Each row below holds a small network's activations on one record, seen along a few directions.
After each row come some of the record's fields: H, S, C, Z.
Other fields move the rows too, some of them a lot.
In the rows, 500 means zero.
Random noise pushes rows far along 18 fixed directions. That doesn't count. These rows show it; they differ only by the noise:
[400 450 569 518 482 485 513 455 446 563 570 177 640 377 370 381 563 405
 623 585 498 636 303 584 314 604 295 630 592 446 563 398 499 462 699 588]
[413 487 393 527 482 453 432 611 549 617 491 469 667 397 507 369 541 537
 398 789 346 556 428 454 342 664 440 378 463 539 585 512 566 458 517 246]
[621 337 579 681 565 436 479 389 439 493 472 423 599 470 498 560 510 535
 559 645 403 625 365 551 436 278 475 420 458 599 607 389 613 464 469 453]
[518 663 574 538 572 453 452 639 321 554 441 660 628 460 601 492 455 420
 290 458 505 637 315 524 504 611 670 631 503 448 414 425 408 568 425 432]
[402 520 473 510 496 468 724 708 457 462 731 257 577 414 345 465 546 558
 610 596 603 504 627 543 483 682 482 473 654 334 689 386 519 514 620 441]
[681 409 458 534 489 389 491 442 450 581 237 635 343 645 549 744 471 465
 728 357 580 496 449 529 320 574 404 499 440 637 456 396 570 445 545 519]
[423 399 501 569 403 428 644 436 275 563 379 515 716 579 451 656 549 552
 478 239 506 648 379 577 503 532 735 458 490 557 312 579 471 387 284 478]
[330 359 396 644 447 507 339 500 314 552 254 825 542 523 489 408 614 465
 520 550 587 469 512 477 424 637 525 596 477 733 461 595 373 334 201 363]
[455 461 454 372 321 592 525 397 646 586 281 439 487 495 575 498 576 542
 562 311 557 342 586 389 592 447 433 569 395 368 387 713 356 351 466 744]
[440 684 674 565 310 405 658 567 366 414 581 459 638 553 597 188 480 548
 481 339 463 638 541 542 429 435 468 429 340 535 494 551 531 556 476 634]
[835 456 614 615 525 598 570 499 732 507 734 629 531 503 408 373 307 577
 757 522 352 746 536 539 302 342 357 395 516 619 469 386 428 595 791 586]
[470 406 578 636 618 717 191 354 501 226 259 423 567 467 659 665 556 599
 648 564 585 415 479 291 560 519 400 699 676 549 507 367 685 453 434 925]
[444 563 487 521 371 552 668 506 491 398 549 470 581 445 572 381 722 690
 530 584 418 609 713 267 515 563 517 514 694 453 447 470 492 730 575 555]
[331 283 510 703 707 482 533 530 254 632 394 313 568 361 254 547 651 460
 645 580 601 514 410 564 388 325 579 564 477 665 597 477 477 192 152 430]
[489 371 568 617 336 489 686 533 417 650 436 417 763 459 555 743 475 446
 768 310 755 680 556 646 389 590 436 603 286 420 327 371 426 296 505 748]
[394 378 450 324 594 553 507 331 470 571 256 346 283 308 349 624 657 351
 541 459 688 431 506 383 636 526 616 796 704 380 418 420 307 383 416 614]
[671 435 591 406 520 402 478 406 442 335 461 407 367 494 530 464 456 584
 394 648 360 543 368 467 703 193 714 441 644 482 708 476 486 549 519 324]
[472 462 565 487 666 441 667 451 444 664 506 398 219 374 240 514 530 257
 594 419 567 564 486 599 299 359 447 663 467 623 551 369 535 533 455 451]
[340 505 651 477 521 333 534 485 302 360 532 270 407 407 456 282 578 424
 474 716 559 605 502 554 452 320 534 566 489 626 698 364 589 427 395 361]
[656 383 540 575 537 555 388 329 689 565 374 568 391 322 531 438 391 400
 544 658 329 625 490 402 350 378 340 472 388 662 546 351 642 608 575 571]

[516 646 453 476 835 333 600 616 469 604 662 307 477 545 275 447 752 593
 509 647 528 472 441 498 420 472 551 404 669 436 446 403 390 349 510 278] -> {H: h2, S: s2, C: c2, Z: z6}
[563 650 525 622 882 388 381 453 565 420 414 562 540 471 526 710 401 414
 268 425 637 424 508 506 654 643 654 319 402 396 375 190 713 346 253 647] -> {H: h2, S: s1, C: c1, Z: z2}
[487 523 406 484 466 449 457 538 566 589 435 452 490 509 568 541 485 437
 505 516 606 316 515 535 470 675 325 439 363 379 576 500 578 425 565 539] -> {H: h3, S: s2, C: c2, Z: z5}
[409 638 584 626 451 626 320 771 258 436 548 796 572 755 622 358 507 596
 577 405 459 442 371 568 320 417 395 677 472 775 543 792 439 571 404 426] -> {H: h1, S: s3, C: c1, Z: z6}
[514 426 508 401 497 547 404 456 473 396 455 542 375 544 385 419 357 521
 537 459 409 536 427 491 489 455 643 448 618 702 510 589 508 438 466 425] -> {H: h1, S: s2, C: c2, Z: z5}
[416 487 669 548 502 359 448 277 492 495 733 337 643 366 417 290 442 227
 256 655 508 647 305 785 549 364 363 523 336 400 595 354 546 486 538 451] -> {H: h3, S: s4, C: c2, Z: z6}
[606 591 446 575 808 448 148 589 518 638 365 780 658 608 704 783 550 479
 167 724 370 513 146 517 416 581 566 576 484 555 384 459 569 493 415 131] -> {H: h2, S: s2, C: c2, Z: z2}
[476 375 477 571 507 580 431 337 425 627 255 666 427 267 400 401 503 288
 680 478 602 736 526 386 342 720 506 677 561 667 268 283 332 465 472 711] -> {H: h3, S: s1, C: c1, Z: z5}
[524 301 442 580 526 558 474 535 410 652 392 454 603 294 417 499 450 469
 467 644 410 589 322 496 544 441 685 501 529 488 613 543 365 397 397 378] -> {H: h3, S: s1, C: c1, Z: z5}
[347 497 509 509 290 431 552 713 385 684 507 600 604 283 517 363 242 245
 372 464 571 599 522 683 477 718 546 495 175 482 597 487 472 480 384 401] -> {H: h2, S: s3, C: c2, Z: z3}
[309 463 426 430 397 592 502 764 621 500 555 384 617 637 563 688 596 676
 773 619 646 413 652 531 257 633 341 606 452 581 517 644 561 254 570 402] -> {H: h2, S: s1, C: c1, Z: z4}
[542 273 568 586 342 710 331 480 426 528 258 496 480 169 586 437 243 369
 571 579 341 639 384 389 556 458 498 637 472 569 733 475 529 706 547 688] -> {H: h1, S: s4, C: c2, Z: z5}
[298 462 355 405 502 449 445 510 446 568 451 563 432 406 395 480 505 359
 368 605 583 441 561 496 509 737 569 492 493 539 489 474 495 421 376 314] -> {H: h1, S: s3, C: c1, Z: z4}
[458 396 413 604 314 561 327 629 472 504 465 431 661 452 553 205 409 588
 607 700 380 393 419 466 442 586 288 347 419 519 777 693 517 399 555 534] -> {H: h1, S: s2, C: c2, Z: z6}
[514 377 376 372 399 503 556 548 598 622 324 509 330 605 516 866 454 508
 699 305 603 354 612 530 458 565 433 492 400 536 494 581 573 425 513 493] -> {H: h2, S: s4, C: c1, Z: z6}
[729 602 470 596 737 540 590 678 643 699 566 361 608 512 573 795 659 635
 657 545 552 394 512 446 466 401 330 532 488 239 466 410 441 494 668 631] -> {H: h2, S: s4, C: c1, Z: z6}
[370 481 573 559 477 523 390 759 142 528 211 471 483 295 641 468 477 394
 659 635 657 641 443 412 372 584 609 774 468 642 603 376 433 410 368 545] -> {H: h1, S: s1, C: c1, Z: z5}
[461 578 592 487 615 569 612 889 339 585 548 227 696 370 489 555 439 644
 644 535 527 666 451 454 365 416 726 494 462 524 446 492 431 282 401 529] -> {H: h1, S: s2, C: c2, Z: z1}
[386 736 643 455 730 549 339 753 415 267 671 452 591 636 532 521 397 552
 397 475 605 456 413 587 495 519 613 594 567 552 494 502 606 359 391 484] -> {H: h1, S: s2, C: c2, Z: z2}
[590 618 485 488 632 391 482 308 420 416 501 499 408 559 533 532 684 468
 450 550 554 497 494 402 542 558 469 534 680 416 349 269 508 648 594 584] -> {H: h1, S: s3, C: c1, Z: z3}
[465 571 522 157 286 384 760 572 547 857 369  77 538 296 605 487 516 506
 408 451 307 663 445 413 476 243 650 349 157 382 355 665 392 390 527 413] -> {H: h1, S: s3, C: c1, Z: z2}
[644 659 579 408 547 431 459 546 604 471 551 696 362 531 717 544 516 404
 499 623 793 478 718 525 580 445 452 675 366 364 361 285 305 468 585 529] -> {H: h2, S: s2, C: c2, Z: z3}
[264 521 489 607 630 520 569 446 493 451 691 455 581 470 321 480 554 414
 220 384 585 294 570 623 727 491 563 442 458 348 584 580 601 491 217 496] -> {H: h3, S: s2, C: c2, Z: z2}
[462 393 390 385 382 376 461 193 558 582 438 728 365 656 479 686 597 333
 259 452 374 522 388 636 445 594 444 546 531 628 389 567 639 704 534 157] -> {H: h2, S: s3, C: c2, Z: z5}
[582 416 618 575 408 530 514 444 489 332 579 363 627 538 565 485 486 647
 779 568 558 688 559 485 467 444 427 488 580 539 464 356 495 436 666 697] -> {H: h3, S: s2, C: c2, Z: z6}
[534 596 593 499 679 513 304 352 466 361 278 479 297 689 653 612 584 541
 656 394 593 347 525 386 364 254 371 570 380 756 344 464 708 363 350 782] -> {H: h1, S: s3, C: c1, Z: z3}
[397 623 346 274 706 554 368 615 540 584 478 120 474 384 421 465 634 599
 340 764 238 360 240 275 439 593 542 472 772 412 589 602 582 549 606 314] -> {H: h1, S: s3, C: c1, Z: z3}
[489 480 462 493 554 462 328 498 609 335 618 742 448 511 464 405 207 436
 328 639 512 469 618 582 591 573 589 238 383 650 569 405 658 418 369 339] -> {H: h1, S: s3, C: c1, Z: z6}
[338 293 332 561 545 537 329 588 399 595 394 609 571 487 385 660 553 471
 538 636 551 422 420 559 448 720 519 544 604 629 580 555 474 373 368 243] -> {H: h2, S: s4, C: c1, Z: z5}
[389 486 481 461 512 531 377 462 639 530 613 688 498 664 490 491 507 447
 330 540 441 411 490 652 389 333 406 514 296 697 451 731 584 399 359 233] -> {H: h1, S: s2, C: c2, Z: z2}
[554 484 377 354 438 478 658 390 751 504 628 360 410 448 511 548 515 576
 327 625 341 379 680 412 617 360 519 254 424 361 560 567 691 629 557 379] -> {H: h1, S: s2, C: c2, Z: z3}
[525 274 348 486 340 600 191 345 625 720 117 598 600 465 612 505 565 509
 660 634 367 541 280 377 328 647 301 593 484 600 374 650 344 327 613 529] -> {H: h2, S: s1, C: c1, Z: z6}
[432 316 480 493 341 780 598 478 637 464 841 652 690 463 330 548 334 564
 492 422 378 654 601 584 552 476 614 494 600 568 404 683 436 645 547 450] -> {H: h1, S: s3, C: c1, Z: z4}
[463 533 508 615 664 856 444 910 606 425 650 455 640 481 432 519 381 756
 851 489 565 435 675 386 367 515 459 535 575 615 518 594 479 344 472 746] -> {H: h1, S: s4, C: c2, Z: z6}
[424 656 386 301 307 505 391 467 545 408 350 413 583 784 654 524 556 707
 556 286 410 396 405 357 374 834 396 408 622 524 284 686 619 473 667 646] -> {H: h3, S: s3, C: c1, Z: z3}
[492 417 526 383 361 590 373 324 652 220 461 433 625 590 651 689 349 667
 501 471 472 553 562 431 606 523 607 370 524 570 358 495 726 427 497 661] -> {H: h3, S: s4, C: c2, Z: z3}
[349 391 555 590 448 632 530 304 441 456 551 610 447 468 391 623 540 324
 478 314 533 557 499 573 497 598 422 791 633 555 464 479 602 800 501 613] -> {H: h2, S: s2, C: c2, Z: z4}
[534 513 427 494 387 292 547 357 387 577 404 478 381 640 532 380 686 477
 541 505 453 443 422 523 354 457 332 417 426 546 509 559 502 522 567 404] -> {H: h1, S: s1, C: c1, Z: z3}
[505 205 372 379 399 531 511 368 582 622 324 498 372 283 474 731 400 333
 501 613 612 497 557 507 627 512 644 575 427 422 542 427 436 398 446 416] -> {H: h3, S: s1, C: c1, Z: z3}
[724 580 469 431 654 329 397 478 584 508 434 552 429 567 623 709 365 435
 517 598 604 548 471 519 426 640 464 367 416 492 372 178 624 396 638 493] -> {H: h1, S: s3, C: c1, Z: z6}

Which values does each new row have?
[299 421 602 572 253 540 659 442 467 549 485 546 534 377 631 501 649 430
 615 543 553 733 799 471 369 364 374 681 271 691 389 435 568 652 414 561] -> {H: h2, S: s4, C: c1, Z: z6}
[534 466 392 487 482 239 601 193 514 708 254 501 211 453 383 375 625 266
 561 384 568 435 560 493 375 575 325 361 309 538 396 363 509 433 465 582] -> {H: h2, S: s1, C: c1, Z: z3}
[383 724 596 290 649 403 529 646 380 281 686 373 393 601 341 428 393 469
 288 347 614 442 378 656 702 572 799 566 738 363 586 516 448 430 450 373] -> {H: h2, S: s1, C: c1, Z: z6}
[492 419 637 511 389 606 739 689 343 616 715 548 491 286 382 450 294 336
 468 408 497 706 511 696 581 273 700 690 425 476 654 567 308 698 483 369] -> {H: h1, S: s4, C: c2, Z: z5}
[526 500 491 630 515 541 570 461 501 425 529 747 583 603 477 624 525 589
 563 331 541 603 679 472 508 614 577 436 563 604 294 429 517 556 400 552] -> {H: h3, S: s4, C: c2, Z: z2}
[503 447 388 374 478 559 458 374 521 467 472 477 352 410 316 477 437 386
 520 401 483 458 434 440 578 860 484 576 842 393 511 430 461 682 687 618] -> {H: h2, S: s3, C: c2, Z: z3}
[670 228 658 740 395 554 450 240 564 385 548 420 728 531 627 592 508 620
 714 610 457 655 497 556 546 152 340 422 388 549 521 423 555 446 571 699] -> {H: h3, S: s2, C: c2, Z: z2}
[351 586 293 311 537 473 455 788 643 581 529 435 522 555 523 535 593 618
 606 763 685 334 708 429 349 755 457 436 461 497 438 520 434 159 508 271] -> {H: h3, S: s3, C: c1, Z: z3}
[538 581 427 347 378 437 541 722 560 612 389 326 450 627 553 417 422 636
 621 367 486 275 453 501 471 507 434 331 342 419 619 780 445 279 549 518] -> {H: h2, S: s2, C: c2, Z: z6}
[596 417 367 498 317 533 611 456 705 543 761 765 562 714 507 542 616 646
 487 554 480 395 683 601 620 394 394 420 505 385 480 708 300 570 631 248] -> {H: h3, S: s3, C: c1, Z: z6}
[426 643 465 285 378 563 316 589 698 481 479 616 615 577 705 441 567 617
 487 664 396 661 549 356 330 747 409 592 581 610 251 538 432 521 717 373] -> {H: h2, S: s4, C: c1, Z: z2}
[553 600 599 420 500 562 371 704 473 501 476 533 405 464 701 590 334 437
 484 620 359 637 365 492 263 473 435 663 438 687 615 454 720 763 675 364] -> {H: h1, S: s4, C: c2, Z: z5}
[538 342 576 689 277 612 584 699 294 650 503 695 607 461 479 612 193 389
 574 261 303 760 246 714 320 553 547 627 420 669 695 626 585 796 542 399] -> {H: h2, S: s1, C: c1, Z: z6}
[392 422 471 506 631 562 255 645 442 504 489 424 542 423 338 441 358 423
 629 617 569 477 348 563 400 730 446 525 594 604 627 432 471 271 502 464] -> {H: h3, S: s3, C: c1, Z: z2}
[331 399 505 524 341 516 604 514 383 509 665 300 638 495 209 292 384 437
 580 268 502 490 330 739 510 649 483 482 589 412 648 683 394 403 542 562] -> {H: h2, S: s1, C: c1, Z: z3}
[631 632 537 483 716 376 487 520 511 472 533 337 316 584 479 684 468 419
 491 435 538 341 351 567 457 571 351 504 567 379 658 341 731 631 679 548] -> {H: h2, S: s2, C: c2, Z: z4}
[468 632 473 393 603 394 376 315 642 343 453 489 451 492 648 395 705 603
 298 805 446 519 636 246 545 504 539 377 566 540 325 342 608 501 482 424] -> {H: h3, S: s2, C: c2, Z: z4}
[429 340 470 584 443 484 124 399 544 434 472 619 818 585 593 420 482 527
 419 804 504 530 310 632 504 630 418 449 462 581 470 539 440 205 483 332] -> {H: h2, S: s2, C: c2, Z: z5}
[481 534 350 207 332 495 456 585 664 392 559 628 350 633 509 337 490 621
 572 614 601 402 697 424 549 713 521 458 654 485 461 606 296 383 674 323] -> {H: h3, S: s2, C: c2, Z: z6}
[308 325 473 592 203 539 409 313 339 509 421 487 828 357 623 331 742 549
 366 723 279 723 379 395 592 571 471 573 618 485 463 587 377 690 531 399] -> {H: h1, S: s4, C: c2, Z: z2}
